Questions about the row below.
1) Report the entry just right of 3.890.
2) Report the first entry from the left.
3) Report the 2nd entry from the left.
[-9.317  3.890  2.397 10.776]
1) 2.397
2) -9.317
3) 3.890

405  583  653  655  757  446  664  475  395  463  837  631  494  434
719  484  551  455  390  586  377  648  672  620  289  503  478  759
446  504  670  604  713  494  614  637  530  476  785  541  207  551
428  671  641  562  577  580  826  445  483  335  827  571  501  539
524  549  608  492  496  664  704  678  690  428  661  445  207  677
607  556  550  442  385  714  647  685  756  478  504  424  312  731
645  579  740  468  428  418  464  382  404  387  481  643  553  803
507  417  544  630  740  535  463  781  642  693  619  497  252  477
707  530  482  447  348  675  469  650  730  623  293  472  559  711
591  507  741  573  626  307  356  420  327  505  545  695  541  661
485  564  557  681  751  412  496  443  367  635  645  682  782  358
486  717  460  544  473  726  849  465  604  458  672  529  773  457
545  553  513  658  691  437  434  453  407  692  529  674  867  381
625  632  611  528  468  453  491  324  384  498  460  680  872  620
596  410  693  585  680  354  292  618  464  617  512  610  325  646
Rows and columns are numbered from 1.
The entry at row 1, column 1 is 405
Give the bottom-left entry.
A: 596
The entry just right of 485 -> 564
The entry in row 1 and column 2: 583
Give the bottom entry of the column that holds the largest entry.
A: 325
The entry at row 1, column 3 -> 653
Give the top-right entry.
A: 434
Give the entry directly below 731.
A: 803
The entry just left of 481: 387
The entry just left of 252 is 497
Give the entry directly above 367.
A: 327
Give the entry at row 3, column 1.
A: 446
Give the entry in row 2 and column 1.
A: 719
Give the entry directly above 385.
A: 496
Give the entry just right of the largest entry.
A: 620
The maximum is 872
The entry directly above 476 -> 620
The entry directly below 289 -> 785
Give the entry directly below 849.
A: 434
Give the bottom-right entry.
A: 646
The entry directly above 418 is 714
The entry just left of 437 -> 691
Give the entry in row 3 and column 2.
A: 504
The entry in row 3 and column 3 -> 670

X = [-32  42  10   2  20  37  32]
Report the 2nd entry from the right.
37
Report the last entry.
32
The third entry from the right: 20

Read these off the row that follows.
1) What is the third entry?
2) What is the last entry?
3) What is the 1st entry from the left?
4) What is the 2nd entry from the right?
5) What is the second entry from the left?
6) What is the 5th entry from the end?
7) What is the fifth entry?
[-3, 22, -35, 34, -33, 40, -30, 0, -31, -26, 36, -2, 1, -3, 38, 34]
1) -35
2) 34
3) -3
4) 38
5) 22
6) -2
7) -33

array([[ -0.091,   6.195,   4.084,  -1.361, -16.453,   1.512,   8.463,
         15.535,   5.685,  12.320,  -3.977,   0.553,   3.189],
       [  2.793,   0.671,  18.752,   4.324,   4.705,  -0.556,  -1.221,
          7.784,   7.637,   4.979,   9.339,   7.700,   0.540],
       [ -2.175,   6.998,  15.875,   0.732,  -4.584,   8.737,  16.517,
          6.147,   5.052,  -6.892,   6.536,  10.251,   1.306],
       [ -6.801,   8.907,  13.054,  -1.861,   2.208,   8.395,  13.241,
         -1.619,   8.679,  -5.678,   3.849,  15.832,  -2.169],
       [  0.159,  11.453,   7.873,  -1.039,  -6.341,   5.168,  14.309,
          5.973,   8.163,   1.201,  -5.903,  12.356,  -4.961],
       [ -8.806,   7.940,  13.265,  -3.770,   0.897,   5.317,  25.066,
          6.701,  12.520,   2.942,   8.444,  16.925,  -0.523],
       [ -4.884,   4.432,  12.602,  -2.443,   0.943,   7.190,  24.299,
          9.872,  11.161,   7.249,  12.480,  12.513,   3.248],
       [ -2.442,   2.376,  19.548,   1.570,   5.899,  -9.224,   5.702,
         12.805,  14.322,  13.328,   8.622,  13.406,  -3.088],
       [  2.997,   6.989,  10.363,   1.305,  -0.033,   7.907,   7.505,
          3.036,   6.532,   0.566,   0.570,  10.066,  -1.938]])
The centre entry -> 14.309
The entry just left of the largest entry is 5.317
The entry just left of 7.784: -1.221
The 3rd entry in reading order: 4.084
Which number is the entry just left of the smallest entry? -1.361
The first entry in reading order -> -0.091
The entry just right of the largest entry is 6.701
Which number is the third largest entry? 19.548
The entry just right of 5.899 is -9.224
The entry just right of the centre entry -> 5.973
Which number is the entry just right of 8.395? 13.241
Which number is the minimum? -16.453
The entry just right of 18.752: 4.324
The second largest entry is 24.299
Which number is the entry just right of 0.566? 0.570
